Small tables with named rows and columns. After each table, cells are looked up by row and column.

sar:
,pinagu,timol,muzut,vusidu,nozelab,biv,vukotiv
figasor,5.44,51.65,27.62,1.51,43.36,-0.77,-6.12
durevam,-15.99,-30.57,-47.97,-18.52,4.05,35.59,36.55
tib,4.57,-60.58,-62.16,12.41,-3.25,-4.16,-4.09
zuvoz,-36.16,52.81,-17.91,-43.82,68.27,-40.88,-54.93
sef,29.58,-29.37,-12.53,37.52,-0.94,7.50,9.71
risagir,-5.18,-35.54,-48.41,-2.78,6.74,8.21,7.40
sez,38.91,46.08,61.08,38.26,20.70,33.65,35.78
nebibe,33.29,39.36,37.54,37.72,36.70,-24.56,-29.21

muzut of sez: 61.08
vukotiv of sef: 9.71
vusidu of risagir: -2.78
timol of zuvoz: 52.81
biv of zuvoz: -40.88
biv of sef: 7.50
muzut of sef: -12.53
nozelab of durevam: 4.05
vusidu of nebibe: 37.72
muzut of risagir: -48.41

seled =
	vogodut	kom	led	sekun	rurarid	bofilov
dom	112	201	132	242	160	145
megilap	160	184	168	199	167	101
sagovos	114	113	182	188	222	163
penud	133	158	122	38	168	99
tiruf	154	140	130	252	165	169
rida	93	77	62	83	70	105
gem	131	146	136	37	174	114
ruven	134	237	63	129	32	168
letiv	145	224	58	106	32	138
leze	158	69	207	4	123	34
vapid	89	66	200	193	201	119
dani	167	216	154	6	57	44
fibez	133	143	122	48	174	102

vogodut of dom is 112
rurarid of ruven is 32
led of dom is 132
sekun of vapid is 193
kom of dom is 201
bofilov of sagovos is 163
led of fibez is 122
rurarid of sagovos is 222
bofilov of megilap is 101
kom of vapid is 66
sekun of dani is 6
sekun of megilap is 199
sekun of gem is 37
kom of ruven is 237

vulo
|  | vev | dad | reg | tulo |
|---|---|---|---|---|
| virimu | 232 | 132 | 426 | 831 |
| nudona | 180 | 52 | 427 | 851 |
| dafo | 440 | 346 | 426 | 649 |
| foge | 237 | 184 | 427 | 708 |
| kesesof | 301 | 224 | 427 | 668 |
| keto | 327 | 214 | 426 | 771 |
| pageno | 176 | 71 | 427 | 818 |
| vezi | 594 | 546 | 427 | 446 |
| zulaf | 351 | 244 | 426 | 753 |
| lev | 239 | 159 | 426 | 794 |

What is the dad of lev in vulo? 159
What is the dad of vezi in vulo? 546
What is the tulo of kesesof in vulo? 668
What is the dad of zulaf in vulo? 244
What is the reg of lev in vulo? 426
What is the reg of zulaf in vulo? 426
What is the reg of virimu in vulo? 426
What is the vev of dafo in vulo? 440

Table reli
         zoni  gavubam  sozof  segi  dirab  zeku  favifa  ruvotup  muvug  galinu
darete    160      154    171   158    163   129     144      142    133     138
gogila    145      128     98   134    118   147     171      169    189     151
zev       170      142    125   129    132   221     150      156    195     178
zikeles   145      155    141   144    148   132     155      145    145     142
pifo      140      154    175   181    178    88     145      142    130     135
zere      151      147    156   149    151   135     146      145    140     141
ravones   143      148    105   156    122   114     177      139    170     169
guvovu    153      141    136   142    149   136     149      151    144     144
zaraf     151      142    144   140    136   177     148      144    140     142
bupada    157      149    156   155    149   152     144      157    138     141
livaru    161      147    152   154    156   150     144      159    137     142
kadubu    138      224    151   166    176    51     157      141    164     136

ravones, dirab: 122
zaraf, favifa: 148
livaru, gavubam: 147
pifo, zoni: 140
zev, zoni: 170
zaraf, dirab: 136
zikeles, gavubam: 155
zikeles, galinu: 142
gogila, favifa: 171
zaraf, muvug: 140
zaraf, segi: 140

mel
         falido  gapopif  rozo  ziku  finogum  rif  fimoga  vunimes  rifebot  ginad
robipet     0.7      0.9   0.5   0.9      0.5  0.6     0.8      0.8      0.9    0.6
raz         0.7      0.4   0.8   0.5      0.7  0.7     0.4      0.4      0.2    0.6
tud         0.7      0.5   0.7   0.6      0.7  0.7     0.5      0.5      0.4    0.6
kod         0.7      0.5   0.8   0.5      0.7  0.7     0.4      0.5      0.3    0.6
bot         0.7      0.9   0.5   0.9      0.5  0.6     0.8      0.8      0.9    0.6
gimet       0.7      0.4   0.8   0.5      0.7  0.7     0.4      0.4      0.2    0.7

What is the fimoga of kod in mel?
0.4
What is the rif of gimet in mel?
0.7
What is the rif of raz in mel?
0.7
What is the fimoga of gimet in mel?
0.4
What is the gapopif of bot in mel?
0.9
What is the rifebot of raz in mel?
0.2
What is the rifebot of tud in mel?
0.4

tad =
	lamoso	felo	tikur	fevu	gamu	sozudok	farel
nulisa	45068	13302	8691	5551	9701	24800	58398
zetoz	43489	3468	-1132	-8916	-8254	11341	68517
dunik	44696	39230	31812	-81	59459	-15726	-9128
mef	-19659	40968	-6536	56095	-776	33724	-10335
negefep	29085	-27611	37620	4351	-15196	24550	-32852
zedelek	-19867	33956	22395	42324	-3775	22056	11667
pag	-12360	34939	-7873	50050	4240	32938	-10179
kug	24658	-20426	37458	-2113	-2796	29685	-35044
dad	22673	-37898	-58807	26746	35583	38397	10987
luni	-34339	446	46158	22022	29383	26324	33856
fezuzed	-8704	3601	-19761	-48297	-12630	-14334	31056

dunik, sozudok -> -15726
pag, sozudok -> 32938
dad, felo -> -37898
zetoz, lamoso -> 43489
dunik, gamu -> 59459
nulisa, fevu -> 5551
dad, lamoso -> 22673
pag, gamu -> 4240
nulisa, sozudok -> 24800
mef, gamu -> -776

